A small network was shown many inputs. Here are its activations along a few directions, one row for each input.
Each table varies a few parts of the input and shows all the possible inputs, shuffled.
A made-up example of a description, with smaller parts first: ring(8) and (point or (values(2) and line(4)) or ring(9)).
Shared parts are said once, and a part with two or three values counts as separate values.
In the rows, 128 means zero.

Other details of the inputs vary at random and push rows far along two fixed directions, the same in every table; ignore that.

Table:
r1: [ 94 112 167 139 109 231  82 131 141 120 176 138 126 122]
r2: [101 146 164 129 116 169  83 116 131 119 151 132 125 135]
r3: [168 141 120 101 139  42 147 128 107 118 103 128 137 146]
r4: [135 132 104 142 125 130 149 116 133 148 129 132 127 129]
r5: [151 104  82 154 139 138 193 138 169 168  97 134 125 110]
r6: [127 130 118 107 157  55 132 131 120 117  71 115 113 128]
r7: [140 145 117 112 140  69 131 133  94 112 103 110 136 149]
r8: [130 108 139 131 126 122 144 121 150 133 126 139 126 117]
r9: [126 142 115 107 146  49 132 120  99 120  87 114 117 136]
r10: [ 99 175 178 117 112 127  59 104  91 102 157 122 126 145]
r11: [ 92  56  98 177 118 212 191 130 154 158 139 135 120 100]
r12: [137 187 193 107 122 154  35 139 134 104 154 127 129 135]
r13: [ 96 119 138 138  97 186 123 138 142 122 211 148 125 113]
r14: [137 123 109 138 136 131 144 126 155 142 112 129 126 121]
r15: [141  99  88 165 104 198 190 131 139 159 157 130 146 113]
r16: [107 159 193 107 130 143  38 137 113  90 145 123 122 137]
r17: [128  89  70 154 132 124 194 124 139 163 104 129 130 122]
r18: [146 128 101 136 122 138 155 126 120 135 135 126 142 135]
r19: [155 147 101 106 144  58 140 131 104 122  91 117 141 152]
r20: [109  95 176 139 104 212 102 131 151 121 184 145 126 110]
r21: [122  59  87 139 152 132 182 156 146 141  87 123 112 105]
r22: [132 197 168 118 110 127  66 106 115 120 158 125 137 138]
r23: [163 150 126 101 163  70 104 147 141 121  81 126 126 135]
r24: [150 154 140 105 136  43 122 113 114 124 108 134 128 140]
r25: [114 100 108 132 123 139 162 125  98 124 132 116 132 125]
Description of these inputs: point or (line(4) and (point or line(5))).
Question: Start at r19 and move only the line(4) part, one step at a time. The first step leads to r17. Which rows follow, in order?
Answer: r2, r1

Table:
r26: [ 81 108 125 167  91 201 146 108 113 134 193 132 135 122]
r27: [154 196 150 102 128  98  78 127 112 109 130 122 141 152]
r28: [170 107  80 140 153 110 175 159 159 156  78 131 131 122]
r29: [140 198 156 111 119  84  87  96  93 119 134 118 139 152]
r30: [ 96  86 171 146  97 217 125 125 167 127 197 153 121  90]
r31: [ 86  94 132 150  96 218 141 123 115 123 174 118 133 122]
r32: [107 100 132 152 111 230 115 142 150 138 177 136 130 115]
r33: [156  97  80 132 126  68 214 126 127 151 120 137 133 116]
r34: [133 196 143 105 119  78  80 106  97 117 146 126 134 154]
r35: [164  98  84 140 158 109 178 152 151 155  71 120 131 122]
r36: [ 66  84 159 152 107 227 116 118 145 132 165 137 113  99]
r37: [156 109  87 143 153  99 178 143 181 163  72 139 118 112]
r38: [137  84  76 135 161 102 177 164 138 141  81 126 115 124]
r39: [127 181 155 110 117  81  88  93  80 106 127 114 132 149]
r40: [166  77  92 123 149  88 189 164 151 140  98 136 126 109]
r41: [150  82  84 137 156 108 177 148 136 142  66 118 121 118]
r42: [111 177 157 104 114  74  87 101  77 103 131 113 130 153]
r43: [141  99  81 136 158  96 172 146 176 158  80 137 112 113]
r44: [122 177 148  97 136  88  78 132  92  90 132 116 127 153]
r45: [150 169 165  85 123  77  89 132 104  89 151 125 137 139]
r46: [ 81  83 152 148 107 234 114 134 123 126 170 128 126 110]
r47: [149 101  92 143 158 100 180 136 173 161  67 129 118 111]
r48: [146 189 156 102 130 104  79 118 105 106 128 112 142 149]
r49: [ 82  91 160 159 105 234 114 110 150 132 163 134 113 100]
r50: [108 131 131 166  81 221 140  99 127 153 199 142 141 122]
r51: [136 149 179  94 135  82  67 115 114 101 129 149 137 173]
r52: [107 167 171 100 147  87  58 130 125  99 117 130 105 137]
r53: [154 109  58 131 147  99 191 146 141 149  96 126 136 128]
r54: [135 175 155  99 130  95  79 117  89  92 118 108 133 148]
Question: What is each input in this table made of?
Answer: point or (line(4) and (point or ring(6)))
Question: Start at r32 and move only the ring(6) part, one step at a time. The first step leads to r28. Which rows follow, in order?
Answer: r35, r41, r46, r38
Question: Start at r52 and move only the ring(6) part, one step at a time. The first step leads to r43. Which rows follow, in order?
Answer: r37, r47, r49, r36
Question: Change only the line(4) part in r40. List by row number the other rows that result.
Answer: r30, r33, r45
